These are the activations of a small neural network, seen along a few directions. Each row is one input.
In each table, some parts of the input vary, and every possible input appears once, in random order.
Descriptions start from the smaller parts, as in this example, which fits no table here: one of 2 separate values, together with either a single point or one of 11 places around a ring or (one of 4 places along a line, together with one of 8 places around a ring).
Shared parts are said once, and a part with two or three values counts as separate values.
In the rows, 128 means zero.

Other details of the inputs shift rows strongly along three fixed directions, in all tables alike. That doesn't count.

Rows:
R1: 127 98 150 190 161 101 138 69 183 154 140
R2: 189 110 143 40 174 139 128 96 97 102 110
R3: 171 94 113 74 175 157 92 139 131 144 98
R4: 80 111 124 173 104 122 119 129 137 139 128
R5: 165 146 69 89 82 169 105 199 149 101 138
R6: 136 140 87 74 94 144 129 202 131 155 138
R7: 107 134 134 171 114 139 126 122 152 97 155
R8: 93 129 108 80 63 85 158 154 138 113 132
R9: 79 147 105 155 94 154 114 226 171 168 180
R10: 110 157 158 158 126 109 129 127 139 143 121
R11: 100 114 172 195 164 107 129 80 138 179 126
R12: 93 140 95 105 56 105 158 154 101 109 130
R13: 217 124 97 95 163 172 110 135 98 140 106
R14: 127 139 148 181 124 123 124 114 128 111 117
R15: 102 150 180 84 100 52 193 81 100 46 111
R16: 127 89 155 156 186 116 121 71 133 177 111
R17: 123 161 128 168 89 151 96 226 189 138 147
R18: 121 139 139 173 135 129 139 113 125 104 139
R19: 106 138 177 86 86 71 162 86 120 49 100
R20: 138 88 122 171 166 124 135 63 119 173 128
R21: 113 167 143 170 137 133 113 122 116 109 158
R22: 168 97 114 95 173 168 96 129 71 169 96
R23: 123 155 117 177 114 119 142 111 123 141 131
R24: 160 86 109 49 163 140 125 97 81 101 104
R25: 98 172 111 156 93 157 110 230 177 155 172
R26: 77 125 124 172 114 128 141 133 119 139 150
R27: 127 165 135 96 68 87 165 148 138 81 120
R28: 121 81 130 220 197 161 106 89 144 201 158
R29: 115 171 170 148 144 115 125 123 140 120 163
R30: 212 118 109 73 166 162 105 136 139 142 121
R31: 127 159 142 158 122 104 152 115 149 151 135
R32: 169 88 103 85 167 169 90 134 112 133 96
R33: 131 157 85 94 99 173 111 207 101 127 138
R34: 93 104 140 43 110 73 171 98 83 93 111
R35: 108 131 157 101 83 88 151 79 97 41 98
R36: 168 93 106 62 180 165 103 142 132 144 120
R37: 146 89 127 165 171 126 129 57 137 146 121
R38: 97 157 137 184 107 127 122 132 125 130 121
Description of these inputs: one of 2 separate values, together with either a single point or (one of 3 separate values, together with one of 6 places around a ring).
Changing only the choice among 2 separate values turns R23 into R31. The same change can be made to R22. Which row results?
> R11
Change only the choice among 2 separate values in R10. List by row number the other rows that result.
> R38
Change only the choice among 3 separate values in R34. List by row number the other rows that result.
> R8, R16
Change only the choice among 2 separate values in R35. List by row number the other rows that result.
> R19
Change only the place on the ring of 6 in R12. List by row number the other rows that result.
> R5, R13, R20, R23, R37

Rows:
R39: 84 201 154 118 57 87 164 161 111 55 142
R40: 82 160 158 244 102 113 130 140 216 155 181
R41: 88 109 131 81 111 92 154 92 56 92 96
R42: 121 120 146 80 107 90 156 74 87 42 96
R43: 193 163 145 145 190 161 112 101 96 131 121
R44: 123 125 76 74 100 160 111 226 149 164 145
R45: 179 99 132 121 179 142 117 104 158 154 125
R46: 145 116 120 144 162 143 125 110 95 184 119
R47: 124 126 163 74 113 81 155 85 116 61 96
R48: 126 137 115 150 124 168 87 197 186 154 161
R49: 71 138 135 95 57 69 173 131 152 74 138
R50: 163 114 144 123 189 132 131 92 98 188 115
R51: 155 151 97 107 95 156 113 182 135 104 132
R52: 144 93 82 70 143 148 121 144 88 161 114
R53: 128 97 167 212 175 105 149 21 153 129 134
R54: 121 142 111 176 114 151 110 151 135 148 136
R55: 142 111 123 67 155 141 119 140 91 149 112
R56: 121 128 73 105 94 183 79 221 124 123 129
R57: 193 114 152 126 191 137 119 90 138 154 110
R58: 57 116 136 247 101 102 138 98 177 138 158
Describe the family of inputs behind these rows.
> either one of 2 separate values or (one of 3 separate values, together with one of 6 places around a ring)
Change only the choice among 3 separate values in R44. List by row number the other rows that result.
> R50, R55
A walk changes only the place on the ring of 6. It starts at R41 and steps to R56. List the rest of the walk in order.
> R42, R47, R48, R55
Change only the choice among 3 separate values in R58. List by row number the other rows that result.
> R54, R56
